A small network was shown many inputs. Here are its activations along a few directions, one row for each input.
Each table varies a few parts of the input and shows all the possible inputs, shuffled.
A made-up example of a description, with smaller parts first: line(4) and (point or ring(9) or (values(3) and ring(8))).
Shared parts are said once, and a part with two or three values counts as separate values.
(in the rows, 128 means zero)

Table:
x1: [ 96 117 139  96 137 121 109  92  96 109 129 157 117 102 164]
x2: [108 108 122 131 128 100 165  83  97  83 138 169  78  80 148]
x3: [ 92 125 148  97 147 153 104 101  86 124 116 150 133 123 168]
x4: [100 106 123 115 133  95 158  96  93 100 127 168  77  67 163]
x5: [ 98 125 149 107 145 151 109  86  88 119 119 152 127 138 164]
x6: [148 126 102 143 115  58 143 167 167 141 145 122 113  85 120]
x7: [145 137 121 133 124 103  95 173 165 168 135 102 173 138 113]
x8: [145 125 114 134 114  77 102 163 175 154 144 111 154 122 113]
x9: [165 156 122 139 127 170 142 179 156 168 103  86 147 178 102]
x10: [150 139 123 140 120  99  97 155 168 161 138 102 166 151 105]
x11: [118 140 148 116 145 222 153  99  76 118  89 127 118 167 142]
x12: [157 125  99 164 107  58 151 143 171 122 154 120 109 104  99]
x13: [109 126 143 119 138 150 108  81  92 105 128 149 131 142 146]
x14: [166 144 124 153 119 185 146 177 157 148 117  84 151 182  77]
x15: [ 99 107 128 120 133 101 166  88  92  97 129 174  74  75 165]
x16: [112 135 155 123 144 234 151 102  78 106  95 124 116 168 128]
x17: [171 152 118 150 120 173 147 174 157 157 109  85 149 183  90]
x18: [104 102 128 138 129 114 165  84 100  75 142 174  75  81 138]
x19: [100 123 144 101 145 145 100  94  90 122 116 147 131 130 161]
x20: [104 117 137 113 132 130 122  78  99  95 140 163 117 116 154]
x21: [155 117 103 168 108  73 151 147 176 117 161 127 111 104  88]
x22: [ 93 108 126 110 134 103 161 102  89 103 127 173  79  60 170]
x23: [102 119 150 126 139 167 109  83  94  96 133 151 128 144 135]
x24: [148 131 120 136 120  97  93 165 168 164 134  99 168 144 106]
x25: [153 129 124 156 113 116 101 152 171 141 153 102 169 156  79]
x26: [107 138 153 105 151 222 156 104  73 132  80 131 115 163 159]
x27: [152 128 104 152 113  54 145 149 170 133 148 120 107  98 111]
x28: [154 129 111 150 108  83 111 147 176 139 155 113 153 135  99]
x29: [151 126 118 153 107  93 106 148 176 128 163 109 156 133  83]
x30: [148 132 117 138 114  79 105 153 174 151 148 114 152 130 111]
x31: [104 141 152  94 153 220 145 118  71 134  80 126 121 148 160]
x32: [ 95 118 143 101 137 127 118  84  94 107 132 162 114 111 167]
x33: [159 155 121 129 129 169 136 195 152 172 102  83 154 164 108]
x34: [157 133 116 154 115 106 106 151 171 152 144 106 167 157  95]
x35: [ 90 121 142  90 138 126 108  98  92 110 130 155 120  95 167]
x36: [110 137 149  99 151 217 145 112  74 134  79 127 118 156 157]
x37: [100 116 143 119 131 138 113  80 102  81 147 156 115 116 135]
x38: [164 151 121 132 126 163 134 188 155 168 101  80 150 171 102]
x39: [142 134 118 128 115  77  97 167 169 153 146 105 159 114 115]
x40: [150 121 101 148 112  52 143 159 169 136 144 117 109  91 113]
Question: Describe the family of inputs behind these rows.
Answer: values(2) and line(4) and line(5)
Question: The inputs of x6 and x27 match in every part but the line(5) part. If x3 is changed in the same way as x6 into x27, which row does it become?
Answer: x5
Question: The inputs of x30 and x39 match in every part but the line(5) part. If x10 is changed in the same way as x30 into x39, which row does it become?
Answer: x7
Question: Which other rows does x21 become when the line(4) part takes its other values? List them by row number.
Answer: x14, x25, x29
Question: Which other rows does x23 become when the values(2) part takes its other values? List them by row number.
Answer: x25
Question: Start at x22 and move only the line(5) part, one step at a time. The first step leads to x4. Which rows follow, in order?
Answer: x15, x2, x18
Question: Start at x33 and move only the line(5) part, one step at a time. The first step leads to x38. Which rows follow, in order?
Answer: x9, x17, x14
